These are the activations of a small neural network, seen along a few directions. Each row is one input.
In each table, some parts of the input vary, and every possible input appears once, in random order.
Descriptions start from the smaller parts, as in this example, which fits no table here: ring(8) and (point or (values(2) and line(4)) or line(11)).
Shared parts are said once, and a part with two or three values counts as separate values.
In the rows, 128 means zero.

Other details of the inputs vary at random and push rows far along three fixed directions, the same in every table; ignore that.

Table:
row 1: [136 119 123 129 115 121 138 128 108 123 122]
row 2: [139 122 112 129 124 131 146 130 112 131 126]
row 3: [132 152 218 160 119 196 112 121 136 133 130]
row 4: [157 174 122  40 152 121 101 105 190 109  93]
row 5: [139 121 119 129 127 123 132 128 103 122 131]
row 6: [126 123 108 134 139 130 143 124 112 126 126]
row 7: [135 122 116 132 115 125 142 130 114 130 120]
row 8: [ 91  61 149 119 148  95 129 153 197 160 194]
row 9: [135 120 124 129 124 118 132 127 102 119 128]
row 10: [122 121 119 134 130 119 135 123 108 118 122]
row 11: [117 137 108 145 125 119 134 124 121 129 120]
row 12: [139 120 125 128 116 120 132 133 104 121 126]
row 13: [142 121 120 127 120 125 133 134 105 123 130]
row 14: [136 130 110 135 119 127 130 136 115 135 123]
row 15: [133 125 115 134 113 124 139 130 116 134 117]
row 16: [116 153 214 163 140 197 111 111 136 121 135]
row 17: [125 130 111 142 121 121 135 128 120 131 116]
row 18: [104  62 149 117 145 102 133 154 193 167 199]
row 19: [128 131 119 138 118 115 122 135 112 124 120]
row 20: [139 124 112 130 120 131 143 132 114 134 124]
row 21: [120 136 116 141 123 113 122 131 113 122 123]
row 22: [123 127 113 134 133 124 126 129 107 118 128]
row 23: [128 132 106 140 126 126 135 131 120 135 120]
row 24: [110 162 196 168 144 204 121 107 146 133 134]
row 25: [129 124 110 133 138 129 136 127 109 122 130]
row 26: [143 122 113 128 123 131 139 133 109 128 130]
row 27: [123 138 111 141 126 118 122 132 113 125 126]
row 28: [123 128 106 135 136 129 132 128 112 122 129]
row 29: [129 123 116 132 135 124 130 128 105 118 129]
row 30: [ 84  65 146 122 147  95 125 153 200 160 193]
row 31: [133 128 121 134 113 117 123 136 110 128 119]
row 32: [120 138 103 143 130 124 134 127 121 132 123]
row 33: [130 128 113 138 115 122 136 130 119 134 116]
row 34: [133 123 122 133 109 119 132 132 112 130 117]
row 35: [123 151 218 160 142 198 115 110 133 120 134]
row 36: [117 135 114 143 121 114 127 126 117 124 120]
row 37: [110 131 114 140 126 117 128 123 114 120 121]
row 38: [ 83  74 150 121 141  88 110 158 192 155 194]
row 39: [130 127 119 136 111 117 129 132 114 129 115]
row 40: [138 122 124 128 112 119 130 136 106 124 123]
row 41: [100  59 152 117 141  95 131 152 195 164 196]
row 42: [136 129 116 134 116 121 124 138 111 130 123]
row 43: [142 124 113 129 119 130 136 136 111 131 128]
row 44: [135 121 123 130 111 120 136 132 110 126 119]
row 45: [140 127 112 131 116 129 132 137 112 135 124]
row 46: [119 127 105 137 137 130 139 124 115 125 125]
row 47: [161 167 124  33 145 123 112 104 191 116  92]
row 48: [131 131 114 138 122 120 123 136 113 127 123]
row 49: [140 126 118 130 113 123 127 138 108 131 124]
row 50: [133 130 108 136 120 128 136 133 118 138 120]
row 51: [166 166 136  29 143 121 102 107 182 104  97]
row 52: [117 134 110 137 130 121 123 129 110 121 128]
row 53: [132 118 122 131 123 119 137 122 107 121 124]
row 54: [125 129 117 140 117 115 128 130 116 126 116]
row 55: [116 125 116 136 129 119 132 123 111 117 121]
row 56: [134 172 124  41 158 117 106  93 195 104  94]
row 57: [141 175 120  40 161 123 100  99 189 104 100]
row 58: [124 139 104 142 129 123 127 131 118 129 127]
row 59: [132 147 213 161 129 205 131 110 141 133 133]
row 60: [136 151 209 160 140 209 124 110 135 131 140]
Each input here is: ring(6) and ring(10).
Changing only the ring(6) part turns row 53 into row 41. The same change can be made to row 1. Which row results?
> row 59
Changing only the ring(6) part turns row 28 into row 22. The same change can be made to row 26. Which row results?
> row 13
Start at row 58 and move only the ring(6) part, one step at a time. The first step leads to row 27. Which rows follow, in order?
> row 21, row 36, row 11, row 32
Which other rows does row 29 become when the ring(6) part takes its other values? List them by row number.
> row 6, row 8, row 10, row 25, row 35

Table:
row 61: [135 126 122 129 128 132 131 131 117 127 130]
row 62: [122 126 121 132 131 130 130 125 118 123 128]
row 63: [134 123 128 130 125 126 133 129 117 127 125]
row 64: [136 128 125 133 125 127 129 130 119 127 128]
row 65: [123 128 124 134 131 126 129 124 118 124 128]
row 66: [103  94 149 134 137 123 127 145 165 149 171]
row 67: [145 138 120  72 136 106 118 119 159 115 110]
row 68: [135 126 124 134 121 127 132 129 122 131 123]
row 69: [133 128 124 132 118 128 127 133 121 132 122]
row 70: [124 131 120 138 128 127 130 126 125 129 123]
row 71: [135 125 124 132 124 129 133 129 120 132 125]
row 72: [145 135 114  64 138 108 119 118 156 114 114]
row 73: [122 134 121 136 124 126 127 129 123 129 124]
row 74: [135 141 108  73 145 112 119 116 164 118 112]
row 75: [134 124 122 130 124 133 134 130 120 131 125]
row 76: [133 124 128 129 124 127 131 127 115 126 128]
row 77: [123 128 124 135 132 125 131 125 119 125 125]
row 78: [124 132 121 137 127 126 131 125 124 128 125]
row 79: [134 130 125 132 122 127 125 134 118 129 127]
row 80: [115 148 219 168 137 198 117 115 157 137 145]
row 81: [114  96 151 130 124 118 122 150 164 153 165]
row 82: [121 130 124 135 127 125 126 130 120 125 123]
row 83: [135 127 125 131 123 128 135 128 119 131 127]
row 84: [121 133 122 135 124 126 127 130 122 127 125]
row 85: [121 131 124 134 125 125 124 128 119 124 125]
row 86: [136 127 124 131 128 128 131 130 117 128 130]
row 87: [103  95 148 135 136 124 127 144 166 151 170]
row 88: [132 129 127 131 118 127 129 133 119 129 125]
row 89: [123 129 124 136 128 124 128 124 120 123 126]
row 90: [125 130 120 136 130 128 131 125 123 130 125]
row 91: [134 127 126 132 120 126 133 130 120 128 126]
row 92: [131 126 128 130 118 125 125 132 116 126 126]
row 93: [122 133 120 137 125 127 126 129 124 130 122]
row 94: [133 124 124 128 123 132 135 130 118 128 127]
row 95: [131 126 128 131 120 126 127 133 118 127 123]
row 96: [126 131 120 136 135 127 129 126 120 126 130]
row 97: [126 132 120 138 132 126 128 127 122 125 128]
row 98: [133 125 123 129 123 133 135 130 119 130 127]
row 99: [124 131 121 135 129 127 133 125 122 129 127]
row 100: [132 122 126 128 126 131 134 130 117 126 125]
row 101: [116 113 133  83 146  97 107 138 194 138 154]
row 102: [148 196 178 101 152 193 108  87 152 102  92]
row 103: [124 130 122 134 130 127 133 125 121 127 127]
row 104: [123 129 124 137 130 124 130 126 121 124 123]
row 105: [134 127 125 133 120 127 133 129 121 130 125]
row 106: [122 126 122 133 132 130 132 127 119 124 125]
row 107: [134 126 126 130 123 128 134 129 118 129 127]
row 108: [133 125 128 131 121 125 129 128 117 125 127]
Changing only one part turns row 67 into row 104. The same change can be made to row 95. Which row results?
> row 82
Describe the family of inputs behind these rows.
> values(2) and line(4) and (point or line(5))
Start at row 69 and move only the line(5) part, one step at a time. The first step leads to row 81. Which rows follow, in order?
> row 88, row 95, row 92
List by row number the other rows that have the values(2) part and the line(4) part in common with row 97.
> row 70, row 78, row 80, row 89, row 104
Which other rows does row 93 become when the line(4) part takes its other values? List them by row number.
> row 70, row 74, row 90
Which other rows does row 84 become when the values(2) part takes its other values? List them by row number.
> row 88
Which other rows does row 83 become when the values(2) part takes its other values? List them by row number.
> row 99

Table:
row 109: [116  92 158 139 137 165 158 105 146 138 142]
row 110: [190 154 122  68  87 138 149  96  62  88  63]
row 111: [ 76  99  79 130 121  68 130 146 128 132 104]
row 112: [112 117 162  75 160 144 127 118 180 100 162]
row 113: [124 175 193  80 160 115 110  85 252 131 121]
row 114: [ 86 149 167 103 162 103  78 104 184 115 146]
row 115: [131 162 183  56 168 178 102 123 221 114 158]
row 116: [136  86  78 119 144  72 180 118 123 134 148]
row 117: [139 118 129 203 131 154 173 135 101 164 163]
row 118: [108 118 118 207 103 166 140 141 111 165 137]
row 119: [132  88  57 115 124 102 158 141 132 151 138]
row 120: [147 134 181 136  77 158 107 155 135 160 141]
row 121: [107  70  72  80 148  83 153 138 125 123 119]
row 122: [105 100 131 185 130 175 150 156  89 154 138]
row 123: [111 160 163 119 162 149  73 120 169 134 158]
row 124: [161  66  96  87 137  57 136 145 116 110 136]
row 125: [163 219 183 172  56 197 127  87  33  90  33]
row 126: [167  89  86  67  85  76 140 165 120 149 142]
row 127: [ 71 130 140 207 108 138 132 142  96 116 147]
row 128: [172 211  67  73 161 140 111  80  66  73  69]
row 129: [110 163 159 115 140 166  94 139 183 125 153]
row 130: [ 93  99  72 137 108  68 143 126 140 138 114]
row 131: [160 191  82  68 165 131 123  60  59  54  64]
row 132: [118 109 171 217 100 115 116 149  88 128 130]
row 133: [145 115 150 208 106 141 109 169  88 147 143]
row 134: [ 98 132 150 152 134 169 110 149 152 155 125]
row 135: [139 126  52 116 132  62 141 140 154 156 138]
row 136: [166 112 180 148 135 155 116 152 131 138 152]
Describe the family of inputs behind these rows.
> line(4) and (values(2) or line(5))
Changing only the line(4) part turns row 123 into row 128. The same change can be made to row 120. Which row results?
> row 126
Which other rows does row 121 become when the line(5) part takes its other values? List them by row number.
> row 109, row 112, row 116, row 131
Which other rows does row 130 become when the line(4) part takes its other values? List them by row number.
> row 109, row 118, row 119
List by row number the other rows that have the line(4) part in common with row 125.
> row 111, row 113, row 114, row 127, row 130, row 132
